A small network was trained on invented records. Each row is its activation on one of them, seen along a few directions.
Records have a field called P. Each example row is followed by its value.
The largest differences between rows may come from other fields.
In the rows, 500 means zero.
Random noise pushes rows far along 6 fixed directions. That doesn't count. These rows show it; they differ only by the noise:
[885 389 414 422 481 664 581 728 637 604 417 646 672 641 342 530 208 329
 317 603 581]
[691 381 543 484 511 594 445 698 454 635 610 411 587 361 421 575 591 385
 618 403 459]
[510 590 368 282 527 547 629 545 439 473 250 665 522 538 702 383 351 467
 468 322 550]
[833 262 517 676 262 566 342 800 634 388 692 590 501 511 340 672 666 417
 672 537 554]
[580 469 462 607 461 561 343 616 457 397 487 487 559 550 548 328 574 571
 653 541 569]
[760 445 558 453 594 736 313 695 386 759 451 324 664 209 488 263 607 413
 616 429 585]
[836 473 460 574 584 758 345 680 537 653 408 416 789 557 344 177 292 457
 418 753 647]
[541 545 411 558 609 562 512 550 483 495 480 447 711 740 424 348 250 530
 442 678 483]

[495 467 465 630 405 480 322 541 467 326 487 572 426 582 617 360 701 677
 669 555 577]  p17
[287 878 479 430 530 608 521 298 542 600 364 435 590 272 481 228 367 477
 392 494 542]  p23
[710 392 593 427 330 601 359 718 584 690 637 622 438 312 433 630 749 464
 558 467 573]  p19
[219 468 501 306 496 298 561 501 336 446 542 661 278 631 814 678 721 692
 617 293 409]  p6
[234 581 570 218 693 406 679 459 325 822 664 420 494 441 557 733 543 519
 471 318 253]  p19
[362 638 495 632 308 513 296 557 566 369 640 594 492 567 500 383 647 679
 651 629 564]  p6
[292 494 575 224 859 398 716 291 259 784 384 331 475 464 660 533 398 519
 325 377 371]  p10
[465 289 441 348 464 283 642 486 517 345 370 854 248 942 742 713 457 679
 316 557 562]  p16
[421 571 515 436 399 493 425 456 526 484 420 631 377 434 634 410 627 607
 500 487 617]  p15
[331 452 604 644 515 414 304 454 321 421 635 330 412 400 618 416 844 677
 791 456 464]  p5
[431 616 579 601 527 570 364 364 505 573 494 353 531 337 442 271 548 564
 492 632 576]  p9
[339 499 602 461 724 487 346 328 246 609 330 294 432 365 759 166 678 699
 554 493 586]  p10
[698 318 578 544 499 572 294 681 449 663 619 473 524 505 467 465 710 602
 588 626 556]  p20
[946 363 620 606 561 774 277 554 599 782 375 327 623 221 280 231 492 373
 338 731 732]  p18
[740 253 591 568 450 517 328 520 541 523 405 562 361 491 538 431 671 585
 435 658 707]  p9
[606 462 496 401 636 556 615 488 410 603 378 372 546 294 518 502 439 317
 490 294 451]  p12
[421 258 646 771 581 372 262 615 326 526 956 226 526 675 400 648 837 725
 786 684 317]  p14
[523 272 584 560 523 386 468 473 414 396 508 410 323 422 608 637 711 485
 614 363 486]  p3
[352 674 517 496 397 474 647 461 579 499 708 487 548 356 320 710 445 358
 556 382 342]  p5
[580 359 618 321 538 506 507 578 452 747 546 507 418 342 533 664 641 455
 455 391 502]  p16
[437 714 483 388 390 537 674 369 674 542 433 633 484 355 398 553 318 365
 317 462 529]  p9
[527 526 411 463 552 469 757 443 545 437 443 502 560 543 410 650 235 309
 391 403 388]  p12
[653 288 577 689 468 472 421 673 537 518 825 338 549 489 269 794 643 391
 629 523 357]  p4
[247 900 469 330 724 635 527 239 398 712 216 334 645 288 612  40 305 535
 347 485 553]  p23
[545 440 566 247 502 467 786 562 557 722 628 516 465 277 370 984 439 183
 386 197 320]  p2
[752 189 614 683 355 480 337 595 530 362 569 420 313 242 484 668 860 378
 710 350 556]  p21
[512 536 448 360 394 500 653 621 525 481 551 623 484 394 505 724 493 337
 583 229 408]  p8
[597 761 453 473 403 771 327 608 561 571 363 491 681 200 484 124 463 405
 572 450 673]  p22
[296 702 419 448 595 496 550 276 405 337 184 451 483 453 742 175 372 540
 492 389 578]  p3
[483 461 439 419 478 463 463 464 460 339 221 664 355 598 786 335 530 613
 471 450 670]  p2
[386 331 511 178 812 318 794 383 272 657 339 449 359 562 753 747 448 455
 340 225 336]  p7
[684 282 519 575 383 470 387 652 516 443 579 603 399 542 511 622 731 546
 613 510 538]  p17
[341 637 482 714 550 501 414 484 420 409 682 255 652 468 400 405 536 525
 717 515 355]  p11
[339 423 491 432 704 393 460 504 238 491 465 389 474 647 768 426 608 668
 623 410 424]  p22
[441 716 415 325 303 525 711 560 667 535 585 768 524 474 393 715 355 380
 436 387 428]  p20
[761 514 320 506 384 586 641 617 772 383 372 761 628 802 331 546  81 353
 232 682 590]  p4
[489 636 605 497 648 656 408 476 496 845 600 263 728 355 291 327 395 482
 378 695 498]  p16
[799 336 454 372 597 604 545 676 478 648 365 564 605 595 500 477 347 416
 376 524 567]  p8
[276 682 373 508 586 442 522 348 470 377 343 581 532 827 632 257 315 717
 384 687 525]  p1
[441 377 463 497 416 341 553 555 468 301 555 605 321 571 637 756 666 501
 634 299 413]  p4
[366 591 599 256 734 522 603 409 369 894 526 331 560 321 508 525 466 470
 372 417 390]  p15
[368 512 450 507 428 415 425 426 466 255 312 640 328 599 769 354 602 662
 549 464 633]  p2
[321 517 499 630 426 329 624 419 580 368 761 541 463 722 341 780 451 556
 497 619 330]  p25
[669 591 480 603 217 645 375 540 687 376 422 636 452 224 426 374 610 406
 583 464 683]  p13
[591 479 441 487 384 517 556 633 527 397 541 566 493 405 496 643 551 361
 648 282 439]  p11
[445 679 586 659 418 613 354 476 550 587 704 325 616 224 286 389 608 477
 638 568 477]  p25
[507 392 530 649 510 405 508 380 556 394 517 467 417 612 432 572 492 533
 418 642 500]  p18
[438 562 486 259 520 481 608 427 506 616 331 671 405 504 647 493 441 539
 320 450 570]  p15
[579 640 459 779 273 584 454 450 764 247 532 486 562 381 242 454 386 329
 517 591 567]  p21
[861 381 495 623 277 650 367 649 638 372 404 569 455 222 434 450 634 315
 617 399 679]  p12
[671 442 413 550 372 528 474 598 617 390 450 705 502 686 470 486 447 535
 456 629 593]  p17
[259 680 504 415 787 507 523 263 250 633 314 258 558 351 674 181 484 593
 503 418 455]  p13
[443 292 569 524 593 340 525 427 410 456 551 448 378 678 582 639 575 610
 490 551 448]  p10
[710 339 622 468 679 596 432 516 489 839 504 329 571 418 363 485 494 455
 310 660 534]  p23
[478 431 555 343 433 460 513 620 416 620 640 579 382 359 593 718 770 511
 656 272 415]  p20
[383 566 583 484 720 521 554 545 377 786 803 153 735 394 291 646 442 381
 553 453 224]  p22
[604 348 638 621 498 497 438 571 520 664 806 351 531 418 256 715 642 462
 555 599 395]  p25
[581 443 522 490 358 530 403 667 579 532 623 648 472 566 465 586 600 552
 530 567 550]  p6
[478 466 425 645 577 418 587 393 541 362 500 488 567 861 407 492 270 585
 370 754 450]  p13
[683 647 467 470 633 777 403 588 446 721 359 310 775 241 426 136 372 368
 512 484 569]  p11
[863 257 561 472 593 642 403 750 500 805 592 470 657 604 337 518 456 484
 400 716 550]  p14
[539 623 454 566 229 573 403 446 609 204 268 616 336 135 641 327 673 388
 669 246 695]  p21
[308 637 372 571 339 389 538 358 599 118 333 703 351 661 657 434 450 590
 495 486 579]  p7
[412 335 575 437 611 374 574 603 294 580 752 335 460 432 543 828 713 452
 725 229 241]  p8
[525 466 469  65 648 506 739 583 354 785 354 651 472 479 698 629 416 439
 379 240 443]  p14
[333 662 464 271 738 496 747 362 321 634 346 360 584 335 605 458 311 361
 453 225 364]  p24
[309 705 566 541 497 506 543 311 517 539 567 325 494 177 403 504 545 397
 541 379 411]  p18
[529 658 451 475 435 613 469 517 603 554 446 580 579 473 437 369 409 487
 423 578 567]  p1
[773 465 512 475 714 722 385 575 506 840 384 381 744 574 359 208 289 511
 258 816 614]  p1
[571 540 425 680 254 507 526 555 693 203 573 620 509 540 352 594 419 386
 587 504 517]  p24
[553 642 515 488 542 662 432 487 496 637 422 422 647 337 435 235 411 467
 476 562 585]  p5
[658 431 522 470 610 580 514 503 533 648 409 419 569 462 416 471 377 399
 329 569 542]  p7
[325 719 406  21 580 494 787 443 443 713 269 761 453 501 740 527 314 491
 288 268 475]  p19
[457 632 494 669 360 573 284 397 528 247 305 472 427 272 628 138 641 544
 658 467 714]  p3
[563 400 494 570 650 475 581 489 454 505 529 368 601 636 402 544 334 446
 447 577 417]  p24

Here are new rows. What is P for each?
[652 360 458 226 749 545 557 538 309 730 196 562 488 585 753 344 448 571
 353 449 575]  p17
[497 602 371 305 486 522 687 570 547 477 390 676 562 623 562 556 252 405
 402 384 477]  p22
[164 728 449 590 452 439 351 399 350 246 448 419 417 349 763 260 753 643
 815 289 489]  p4
[506 491 537 561 513 492 495 378 530 479 436 445 436 410 479 463 516 479
 444 523 537]  p18
[453 503 499 540 475 483 408 471 433 395 434 524 447 515 629 345 601 620
 605 504 572]  p5
[148 690 479 653 304 304 631 362 607 246 809 562 428 589 362 783 524 540
 623 489 295]  p25
[409 546 423 413 323 405 645 592 570 331 593 693 422 545 544 787 506 409
 590 275 401]  p22
[185 682 463 512 398 412 375 435 432 340 519 614 388 591 724 348 699 777
 668 499 525]  p19
[495 531 501 460 409 483 650 498 514 433 549 469 431 183 464 732 577 254
 639 144 376]  p12
[372 438 515 715 301 324 479 446 546 193 705 531 325 523 475 732 742 552
 718 439 404]  p13
[229 571 548 331 703 378 684 341 309 667 559 377 469 451 588 615 511 542
 494 349 299]  p25
[535 604 527 431 611 621 543 412 477 625 343 341 585 220 477 341 376 331
 429 393 541]  p3
[605 192 598 669 432 341 483 478 562 387 649 496 300 575 416 813 687 503
 502 566 464]  p18
[536 520 600 559 509 578 382 448 515 607 502 380 525 303 426 367 560 488
 488 577 586]  p10
[382 542 497 609 527 454 475 409 390 352 493 337 469 337 570 439 629 482
 697 335 432]  p12
[618 678 399 656 414 673 402 545 663 454 474 543 725 613 303 230 282 513
 438 780 602]  p17
[ 62 679 497 521 535 323 498 288 396 370 559 471 402 640 673 441 587 753
 576 522 414]  p15
[686 276 579 576 524 495 477 532 515 500 520 393 455 426 433 620 553 385
 498 483 514]  p3
[230 811 547 395 483 552 551 512 421 643 718 299 610  50 439 592 613 317
 736 133 285]  p22
[301 605 545 474 613 495 402 474 313 640 603 358 547 437 583 368 666 664
 649 484 418]  p20
[540 358 622 491 551 476 472 552 400 639 663 365 476 350 459 648 686 465
 616 408 411]  p5
[770 309 530 482 511 543 569 619 589 627 559 554 562 608 320 664 364 397
 354 628 507]  p5
[492 491 600 552 634 562 343 516 401 733 630 269 593 385 418 414 643 556
 547 589 445]  p1
[519 556 538 718 323 541 376 466 671 365 605 494 521 478 323 441 504 508
 528 689 585]  p10
[663 473 521 252 422 615 403 548 507 636 191 726 343 293 754 303 645 540
 416 394 776]  p15
